These are the activations of a small neural network, seen along a few directions. Each row is one input.
In each table, some parts of the input vary, and every possible input appears once, in random order.
A made-up example of a description, with smaller parts first: one of 3 separate values, together with either a single point or one of 9 places around a ring or (one of 4 places along a line, together with one of 5 places around a ring).
Shared parts are said once, and a part with two or three values counts as separate values.

Other details of the inputs shift rows strongly along two fixed directions, in all tables alike. That doesn't count.

A family of inputs:
row 1: [21.4 -8.6 -5.0 -19.3 -6.7 -8.8 -9.1 -0.8 25.5 -8.1 6.8 0.4 -24.3]
row 2: [-10.4 -23.2 20.9 -3.3 -43.7 -6.5 2.5 -10.3 47.8 39.0 -7.2 -1.2 -16.3]
row 3: [-20.5 29.0 -9.6 23.3 18.3 19.2 9.4 20.9 -33.1 3.7 -6.7 -3.8 33.2]
row 4: [-10.3 -38.0 27.0 -9.1 -38.8 -11.5 11.1 -34.4 44.4 33.9 -3.3 3.7 -17.1]
row 5: [15.6 -3.2 -13.4 -14.4 -9.4 2.0 -1.7 7.3 24.0 -7.0 4.7 4.8 -28.3]
row 6: [26.3 2.1 -11.2 -17.9 35.9 7.2 -12.6 17.4 -28.4 -64.1 15.2 6.9 -33.9]
row 7: [-11.5 5.7 6.5 1.7 -10.6 1.7 2.3 3.4 14.4 20.4 -1.7 -7.3 11.0]
row 8: [-5.5 27.1 -6.7 19.1 30.9 -4.7 -4.1 7.6 -21.1 8.1 -3.0 -10.4 45.3]
row 9: [-15.8 -2.6 4.8 16.4 -16.0 10.4 9.0 6.4 2.0 19.5 -11.1 3.9 1.0]
row 10: [-11.6 -4.6 15.9 10.9 -9.2 -8.3 -2.8 -8.2 2.7 21.0 -7.8 -3.8 13.4]
row 11: [20.0 -14.5 -9.0 -9.0 -17.9 -9.1 -6.2 -8.0 7.5 -8.8 0.9 7.8 -23.6]
row 12: [-15.4 9.0 -0.8 4.6 -14.5 12.1 9.0 10.1 14.5 19.8 -3.3 -3.1 3.8]
row 13: [-9.3 29.9 -19.4 24.1 23.9 12.6 6.9 21.4 -21.3 6.1 -6.3 -1.3 32.0]
row 14: [25.7 18.2 -17.3 -11.8 75.2 -5.3 -8.9 0.6 -47.7 -63.3 21.1 -1.4 13.2]
row 15: [-13.4 -0.5 3.0 8.8 -22.4 1.9 5.3 -3.9 -3.2 19.1 -9.2 0.1 10.0]
row 16: [49.0 -43.7 -0.5 -39.2 -12.0 -12.6 -21.3 -15.7 -9.2 -68.4 14.7 19.5 -80.3]
row 17: [-18.3 24.4 2.4 17.8 20.7 0.9 -0.9 5.6 -27.1 10.5 -4.7 -11.4 44.6]
row 18: [-15.9 -6.3 12.3 -2.6 -3.6 -1.2 12.0 -19.5 8.2 18.7 1.1 -3.6 16.1]
Description of these inputs: one of 3 separate values, together with either a single point or one of 5 places around a ring.
Q: The inputs of row 3 and row 13 match in every part but the choice among 3 separate values. If row 7 is changed in the same way as row 3 into row 13, which row does it become?
A: row 1
Q: Which other rows does row 8 become when the choice among 3 separate values takes its other values? List them by row number.
A: row 10, row 17
Q: List by row number the other rows that have the choice among 3 separate values in common with row 2.
A: row 4, row 6, row 9, row 10, row 16

A family of inputs:
row 19: [8.3 15.6 -8.0 -7.9 13.1 4.8 -17.8 19.2 -40.4 -47.2 5.8 0.3 -16.0]
row 20: [-20.7 -10.8 5.0 7.8 -79.0 8.9 16.5 10.3 91.7 92.0 -22.7 -3.7 -14.4]
row 21: [25.6 -11.9 -9.0 -18.2 -10.8 11.7 -14.0 20.9 -9.9 -40.1 1.0 8.1 -58.8]
row 22: [16.2 -7.2 -17.4 -24.6 -24.8 20.7 0.7 15.8 -4.4 -36.4 8.0 9.9 -54.9]
row 23: [-18.0 59.5 -31.9 34.3 65.4 21.3 15.3 34.4 -35.5 -3.6 2.8 -6.5 64.7]
row 24: [-31.5 -15.6 19.2 22.3 -67.6 -5.8 7.9 -18.9 13.7 57.4 -23.8 2.6 11.4]
row 25: [-39.5 29.3 9.2 21.3 55.2 21.7 23.7 5.7 -42.0 -2.9 3.6 -8.6 56.5]
row 26: [-9.0 2.1 13.2 6.5 -12.4 4.8 -8.9 12.4 -4.5 5.3 -4.6 -5.0 2.0]
row 27: [35.5 -8.4 -16.2 -3.1 31.4 -4.1 -13.7 4.1 -32.9 -52.1 3.8 14.8 -30.3]
row 28: [3.5 -36.3 28.7 -33.3 -4.3 -10.5 -2.1 -32.8 11.3 -26.1 14.6 4.9 -39.0]
row 29: [6.5 -42.6 36.0 -31.5 -2.8 -12.1 -3.1 -32.3 17.4 -20.7 15.1 3.2 -37.2]
row 30: [33.1 -35.0 6.4 -17.9 -3.8 -20.2 -15.2 -19.2 0.1 -36.1 9.3 12.7 -39.9]
row 31: [-35.4 37.3 3.3 45.5 31.7 -0.7 7.9 17.5 2.5 46.6 -9.9 -14.3 77.6]
row 32: [-39.3 -16.7 30.7 35.8 -62.3 -4.7 11.0 -16.2 19.3 79.2 -27.6 -3.3 33.8]
row 33: [-57.8 46.3 1.8 74.0 14.8 20.9 17.1 25.0 -50.5 62.8 -34.7 -12.7 93.8]
row 34: [26.5 -4.1 -24.2 -10.6 20.2 5.2 0.5 0.9 -30.3 -52.3 10.7 17.1 -26.5]
row 35: [-35.6 21.5 19.5 23.8 55.5 14.7 14.0 4.7 -37.9 5.6 -3.4 -10.9 52.0]
row 36: [34.8 -27.3 -1.6 -35.0 -7.2 -22.9 -9.9 -29.4 25.6 -7.6 8.9 -0.6 -29.2]
row 37: [33.0 -25.5 -5.7 -20.6 0.2 -19.1 -16.3 -17.2 -12.0 -49.2 10.1 16.1 -44.0]
row 38: [0.1 -28.1 6.1 -9.8 -61.4 -17.9 3.5 -20.2 75.8 42.4 -4.9 7.4 -33.0]
row 39: [13.9 24.7 -30.0 -15.0 13.7 21.2 3.6 30.9 1.3 -26.3 11.5 1.0 -16.0]
row 40: [14.9 -3.1 -10.9 -21.8 3.5 -10.0 2.9 -21.7 9.2 -1.1 10.2 -4.2 6.2]
row 41: [8.8 9.6 7.2 -5.6 37.7 -22.9 -10.9 -18.8 -12.0 -2.1 10.0 -17.7 43.6]
row 42: [1.3 -24.3 14.2 -14.3 -62.5 -5.4 -0.4 -1.0 79.4 47.5 -3.7 -3.6 -31.5]
row 43: [-20.0 -7.5 18.4 0.6 -37.1 -25.0 6.4 -38.9 47.4 71.8 -9.4 -14.7 39.2]
row 44: [21.8 8.9 -20.2 0.9 28.4 1.0 -5.2 18.2 3.4 -19.8 3.9 4.3 -13.8]
row 45: [20.3 25.0 -21.3 -16.3 29.4 3.1 -16.7 26.0 -10.4 -41.2 14.1 -3.3 -11.5]
row 46: [2.9 24.7 -22.6 12.7 35.6 21.1 3.1 20.4 -75.2 -45.9 1.3 6.2 15.1]
Q: The inputs of row 24 and row 32 match in every part but one. If row 28 is changed in the same way as row 24 into row 32, which row does it become?
A: row 29
Q: Describe the family of inputs behind these rows.
A: one of 4 places along a line, together with either one of 2 separate values or one of 5 places around a ring
Q: List by row number the other rows that have the place on the line of 4 in common with row 44.
A: row 20, row 21, row 27, row 33, row 35, row 36
